These are the activations of a small neural network, seen along a few directions. Each row is one input.
Each table varies a few parts of the input and shows all the possible inputs, shuffled.
Descriptions start from the smaller parts, as in this example, which fits no table here: line(6) and (point or ring(11) or (values(3) and ring(8))).
Shared parts are said once, and a part with two or three values counts as separate values.
In the rows, zero is written as 128.

Other details of the inputs shift rows strongly along three fixed directions, in all tables alike. That doesn't count.

Table:
x1: [103 188  70 137  61 123 113 135  67 137  55 143]
x2: [150 121 165 121 171 122 140 109 172 116 184  95]
x3: [140 141 164  59  46  97 148 115 204  78 128 108]
x4: [ 53 115 159  82 121 230 160 117 125 111 122 181]
x5: [141 107 181 144  84 187 184 108 157 131 147 122]
x6: [ 76 111 168  32 213 159 127 126 172  83 163 137]
x7: [150  93 125 115 222  99  82 154 118 154 150  91]
x8: [150  93 106 121 224 102  93 160 134 135 133  85]
x9: [ 59  86 153  66 198 182 115 144 109 126 140 163]
x10: [122 121 109 199 109 171 146 125  83 150 118 176]
x11: [134 128 130 152 101 172 183 121 168 129 117 173]
x12: [125 136 112 194 115 171 157 117 101 144 117 168]
x13: [118 150 111  88  90  59  93 140 110 109 101  93]
x14: [ 57  92 146  61 195 171 105 145 107 115 140 157]
x15: [120 165 135 128  38  99 102  96  97 100 137 134]
x16: [127 129 136 175 115 180 155 107 108 149 137 130]
x17: [106 160  94 153  95  77  70 138  39 131 112 145]
x18: [133 143 123  81 154  39  35 139 101 101 165  82]
x19: [122 105  87 166 170 132 117 156  93 169 106 167]
x20: [127 169 114  93  80  67  98 131 135  82 123 133]
x21: [121 103  99 181 183 141  96 142  53 175 135 123]
x22: [125 104  93 145 163 138 131 160 105 174  97 151]
x23: [134 162 129  64  78  72 112 125 164  85 111  95]
x24: [114 157 131  85  58  69 116 138 119 105 113 120]
x25: [136 135 165 154  98 186 184 101 144 146 125 117]
x26: [109 159  94 138 107  93  60 142  22 146  96  92]
x27: [112 155 158 114   8 106 149 116 137 100 123 159]
x28: [138 128 164 139 102 182 190 110 184 139 115 122]
x29: [137 114 149 162  87 177 168 115 153 127 140 181]
x30: [130 139 177  71  73  65 114 127 160  87 149  77]
x31: [135 137 124 169 131 161 153 116 137 142 125 168]
x32: [132 103  78 165 186 135 117 155 104 153 111 159]
x33: [144 128 120 142 190 145 121 129 122 158 123 102]
x34: [105 173 104 147  45 128  81 115  45 133 103 131]
x35: [152 110 145 140 146 148 141 106 167 130 163 148]
x36: [134 110 163 145  85 188 163 118 136 156 125 138]
x37: [131 120 110 147 119 175 173 139 143 152  97 159]
x38: [127 105 141 165 104 181 174 128 129 148 110 121]
x39: [166 107 181 115 138 147 168  92 226 104 189 139]
x40: [145  86 143 116 191 116 122 151 157 146 140  99]
x41: [163 111 193 107 125 171 184 104 218 112 167 109]
x42: [156 109 159 111 163 129 127 118 177 113 184 110]
x43: [146  90 128  96 185  99 124 151 170 140 129 108]
x44: [130 143 174  80  88  59  87 116 133  90 182  88]
x45: [149 107  86 136 248  80 106 156 137 120 146 116]
x46: [115 193 121 136  43 118 106  88  99 122 107 146]
x47: [158  93 138  90 173 112 149 149 201 110 151 124]
x48: [123 140 111 196 124 173 147  98  91 169 114 157]
x49: [118 183 148 126  24 136 134 100 100 110 108 104]
x50: [127  98  99 157 198 120 102 160  83 163 111  95]
x51: [116 118 106 196 117 159 134 134  71 160 115 175]
x52: [149 105  87 118 242  91 114 154 143 135 120  81]
x53: [120 108 123 168 106 156 165 136 122 147 117 173]
x54: [120 135  83 169 141 176 158 131 108 183  58 140]
x55: [127 112 138 164 103 163 137 109 116 164 132 170]
x56: [111 191  81 138 121  90  53 122  42 139 102 104]
x57: [125 129 114 193 110 171 154 121  99 144 120 172]
x58: [157  84 148  96 233  78  80 145 157 127 198  92]
x59: [127 147 108  96 166  36  33 151  56 124 135  63]
x60: [128 128 106 178 129 193 136 128  79 176  93 134]
x61: [126 170  97 127 108  78  73 131  89 102 123 137]
x62: [146 114 179 137 101 178 182 108 167 126 151 114]
x63: [131 124  99 145 175 134 153 135 133 157  91 108]
x64: [ 49 103 152  88 133 227 147 124 106 119 120 183]
x65: [119 120 103 189 132 183 152 136  82 171  84 121]
x66: [129 104  86 179 185 139  90 134  70 178 124 155]
x67: [104 170 123 151  29 129 103 107  53 124 116 124]
x68: [145  96 126 146 178 124 118 142 138 134 157 156]
x69: [137 164 149  90  82  62  92  98 142  73 169 109]
x70: [ 60 155 123  11 184  90  51 139 101  58 140 113]
x71: [145  93 177 130 131 126 148 106 171 127 185 141]
x72: [122 175 136  93  21 124 153 106 161 101  87 121]
x73: [135 119  93 156 190 146 120 145 110 157  98 104]
x74: [151 101 110 128 217 117  86 149 111 144 140  92]
x75: [127 131  67 172 200 131 117 148  97 165  94 153]
x76: [147 112 145 126 169 129 151 132 168 119 140  84]
x77: [143 156 169  66 100  53  90 109 160  60 193  73]
x78: [140 111 149 143 108 155 189 122 184 113 144 160]
x79: [129 157  85  86 151  42  77 155 107  97 117  92]
x80: [123 130  78 179 185 132 134 142  98 158 100 148]
x81: [106 156  76 117  92  91  80 147  66 145  64 117]
x82: [165 108 178 119 139 143 176 111 229  92 184 150]
x83: [137 128 139 156 121 176 148 108 133 143 141 134]
x84: [136 108 171 148  83 165 172 116 166 133 151 181]
x85: [148 107 135 133 215 123 143 138 164 136 139  80]
x86: [138 125 144 167 110 168 163  93 142 135 147 151]
x87: [121 181 100  94 107  62 106 135 116 103  99 102]
x88: [158  77 136 105 199 115 153 144 194 122 147  97]
x89: [144 107 130 117 152 129 161 133 174 126 122 106]
x90: [152  85 104  97 237  83 106 173 160 133 145 114]
x91: [152  85 198 101 115 154 182 125 225 116 161 116]
x92: [118 155 138 127  56  91  96 104  96 112 141 135]
x93: [112 181 118 118  27 122 154 119 120 107  86 135]
x94: [115 191 145 139  21 117 141  96 119  97 120 151]
x95: [125 109 127 155 102 162 163 136 141 146 116 180]
x96: [114 107 111 165 109 167 165 137 101 181  78 142]
x97: [139 162 120  69 133  61 111 137 167  94 125 104]
x98: [121 159 101 108  95  56  87 138 103  86 123 125]
x99: [156 102 164 105 151 138 158 130 204 112 150  99]
x100: [140 140 168  62  55  84 156 124 201  65 149 114]
x101: [109 156 121 112  42 104 132 135 105 118  96 137]
x102: [134 109  81 179 186 141  91 130  74 167 124 150]
Each input here is: line(6) and (point or (values(2) and ring(8))).
Changing only the line(6) part turns x19 into x32. The same change can be made to x30. Which row results?
Answer: x38
Changing only the line(6) part turns x48 into x86. The same change can be made to x80. Which row results?
Answer: x45
Changing only the line(6) part turns x60 into x41. The same change can be made to x61. Which row results?
Answer: x82
Which other rows does x62 become when the ring(8) part takes its other values? List them by row number.
Answer: x57, x65, x69, x77, x78, x79, x89
Which other rows does x96 become when the line(6) part takes its other values? List them by row number.
Answer: x13, x52, x63, x88, x89
Which other rows does x7 become when the values(2) part takes its other values? List them by row number.
Answer: x59

Table:
x103: [129 122 117 116 163 104 106 142 113 124 129 101]
x104: [138 146 175  77 100 102 136 108 185  88 161 100]
x105: [136 131 130  89 172  73  92 133 140 108 148  85]
x106: [118 105 124 129 163 140 136 144 128 138 124 136]
x107: [142  79 145 154 167 191 168 128 158 157 141 138]
x108: [136 124 169 107  93 136 145 116 161 120 143 122]
x109: [129 122 120 117 162 104 105 147 112 126 129  99]
x110: [146 125 136 110 196  75  78 127 131 103 183  93]
x111: [154  92 151 140 149 147 177 137 183 132 145 131]
x112: [149 121 138 128 127 128 143 121 165 123 140 129]
x113: [140 129 129  89 170  80  84 132 139 106 153  89]
x114: [137 110 152 120 127 145 139 128 153 128 144 119]
x115: [111 154 134  92  93 103 114 120 129 105 127 130]
x116: [143 116 121 145 135 133 137 129 134 146 122 138]
x117: [134 133 105 123 147  77 100 149 113 124 118 105]
x118: [119 114 124 127 140 147 127 131 125 135 126 148]
x119: [124 143  86 177 136 142 129 132  85 163  87 138]
x120: [ 96 177 126 109  31 125 111 110  95 107  99 147]
x121: [143 111 134 156 119 156 159 128 143 154 121 148]
x122: [125 120 122 129 169 145 129 130 130 137 129 143]
x123: [115 108 132 137 128 167 161 133 134 135 120 152]
x124: [146 113 137 128 124 129 152 130 162 121 139 128]
x125: [121 183 120 127  31 115 119 111 109 108 101 130]
x126: [111 128  95 137 152 139 104 138  89 140 109 142]
x127: [112 135  94 139 156 142 105 136  90 138 109 141]
x128: [105 131 101 138 126 141 114 143  81 141 102 145]
x129: [136 130 137 109 147 121 125 127 144 110 143 104]
x130: [124 119 126 127 162 100  90 136 103 121 158 134]
x131: [107 157 140 127  64 121 113 107 101 106 138 150]
x132: [130 141  96 156 123 126 117 129  94 152  99 137]
x133: [131 121 119 115 161 107 101 145 112 126 133 101]
x134: [151 120 114 100 188  54  93 146 149 112 147  93]
x135: [114 135 107 144 124 136 114 130  83 156 104 125]
x136: [138 111 133 158 120 154 167 130 146 153 118 142]
x137: [140 130 150 119  96 121 162 119 174 109 134 123]
x138: [126 137 132 113 108 117 107 123 120 121 128 115]
x139: [119 138 130 163 100 148 121 111  85 141 133 138]
x140: [115 140 126 128 101 126 122 124 106 136 111 119]
x141: [131  78 139 146 171 191 168 132 159 150 140 160]
x142: [149 115 112 145 180  82  91 136 114 127 160 119]
x143: [127 141 148 123  97 102 100 118 107 112 155 116]
x144: [122 126 105 144 146 134 104 133  84 157 108 125]
x145: [115 115 131 137 131 168 161 130 134 133 119 150]
x146: [118 143 104 148 129 148 110 127  85 144 105 124]
x147: [146 131 160 111  77 119 146 119 175 108 143 128]
x148: [152 123 154 105 127 101 149 121 192 105 153 114]
x149: [125 145 166 107  47 137 139 110 146 112 131 125]
x150: [110 141 123 119  99 128 113 130 101 132 110 145]
x151: [140 128 128  90 170  83  86 134 139 103 153  88]
x152: [122 149 155 115  72 143 154 112 144 106 125 119]
x153: [142 116 102 126 183  84 107 149 127 129 128 105]
x154: [120 146 117 122 137 114 111 129 107 124 116 104]
x155: [115 133 112 104 154  89  92 145 109 122 123 118]
x156: [132 139  87 158 149 128 118 138  95 143 104 127]
x157: [150  88 158 128 177 161 161 122 177 141 156 125]
x158: [111 140  97 165 140 155 122 129  74 164  92 127]
x159: [116 121 119 126 141 146 133 133 121 127 123 142]
x160: [116 166 119 138  27 122 138 120 102 119  90 137]
x161: [123 140 137 111 106 111 114 127 119 128 126 111]
x162: [110 152 135  94  93 103 118 121 131 103 124 127]
x163: [120 121 132 140 133 176 151 121 136 138 123 156]
x164: [105 134 105 137 127 136 114 139  86 151 103 145]
x165: [143 107 144 179 114 159 159 119 132 150 147 156]
x166: [129 133  97 159 118 131 115 140  92 151 101 135]
x167: [153 122 119  98 187  54  90 149 148 116 151  94]
x168: [147 107 135 168 148 179 184 120 164 158 128 149]
x169: [123 120 128 136 140 143 140 128 124 138 120 117]
x170: [124  90 143 144 151 186 176 127 156 155 133 162]
x171: [132 125 171  70 105 105 132 117 186  88 160 129]
x172: [108 145 136  92  90 103 120 127 129 100 122 127]
x173: [148 117 103 126 181  89  94 144 128 131 135 112]
x174: [138 141 100 133 158  96 111 141 118 121 119 110]
x175: [135 111 148 118 129 143 146 126 152 122 143 119]
x176: [124 113 106 106 189 102  97 150 117 119 136 121]
x177: [101 163 135 128  34 135 131 119  90 126  93 125]
x178: [106 146 110 134 112 151 128 128  98 127 106 147]
x179: [151  89 129 164 166 175 180 131 164 151 135 144]
x180: [138 113 124 134 183  97  85 132 103 128 165 109]
x181: [127 117 152 109 126 145 148 119 162 120 141 146]
x182: [105 129  96 139 155 133 116 140  88 142 101 137]
x183: [152 132 131 120 146 106 126 125 158 119 140 119]
x184: [101 155 121 124  92 137 133 122 108 118 103 141]
x185: [138 143 146 124  63 134 151 111 159 111 128 134]
x186: [107 130 103 139 126 144 108 140  84 143 104 147]
x187: [122 139 157  99 104 135 150 113 168 107 142 139]
x188: [120 142 157  94  94 130 151 118 165  90 138 132]
x189: [115 148 124 129  84 139 127 121 101 125 110 123]
x190: [116 140 129 128  99 126 121 128 104 138 110 117]
x191: [126 131 125 152 131 166 139 119 111 153 113 135]
x192: [127 140 110 149  98 128 133 126 109 147 104 138]
x193: [124 106 124 128 162 144 124 140 128 141 131 143]
x194: [107 148 136 133  70 124 112 113  93 114 136 154]
x195: [134 156 129 112  87  93 123 119 139 113 125 120]
x196: [128 135 111 152  97 136 135 136 105 141 104 136]
x197: [139 149 133 135  96  89 107 113 121 107 151 126]
x198: [135 102 162 143 157 165 158 113 163 123 175 156]
x199: [143 130 127 168 135 133 131 117 122 135 147 140]
x200: [129 122 164 107  97 133 155 118 163 112 139 115]
x201: [128 139  90 160 151 124 123 137  98 147  99 125]
x202: [137  87 142 156 171 187 178 129 154 152 134 132]
x203: [138  89 144 155 172 187 175 123 156 164 138 137]
x204: [150 129 101 129 187  94  96 139 130 127 135 110]
x205: [126 150 169  61 100  87 129 114 188  71 158 114]
x206: [120 124 160  99  98 131 152 118 168 109 139 139]
x207: [129 133  93 158 119 131 114 135  92 149 101 136]
x208: [116 115 126 128 139 144 139 143 122 131 120 140]
x209: [137 125 153 121 124 151 145 114 159 122 143 121]
x210: [141 117 111 146 158 127 140 139 134 135 122 124]
Describe the family of inputs behind these rows.
Answer: values(3) and line(4) and (point or ring(8))
Changing only the line(4) part turns x138 into x113. The same change can be made to x124. Which row results?
Answer: x179
Changing only the line(4) part turns x180 into x110. The same change can be made to x153. Which row results?
Answer: x201
Changing only the line(4) part turns x208 into x123. The same change can be made to x114. Which row results?
Answer: x107
Which other rows does x202 become when the values(3) part takes its other values? List them by row number.
Answer: x145, x210
Which other rows does x113 become when the values(3) part takes its other values? List them by row number.
Answer: x112, x120
Which other rows does x169 become when the line(4) part takes its other values? List them by row number.
Answer: x154, x177, x200
Which other rows does x128 become when the line(4) part takes its other values? List them by row number.
Answer: x159, x176, x178
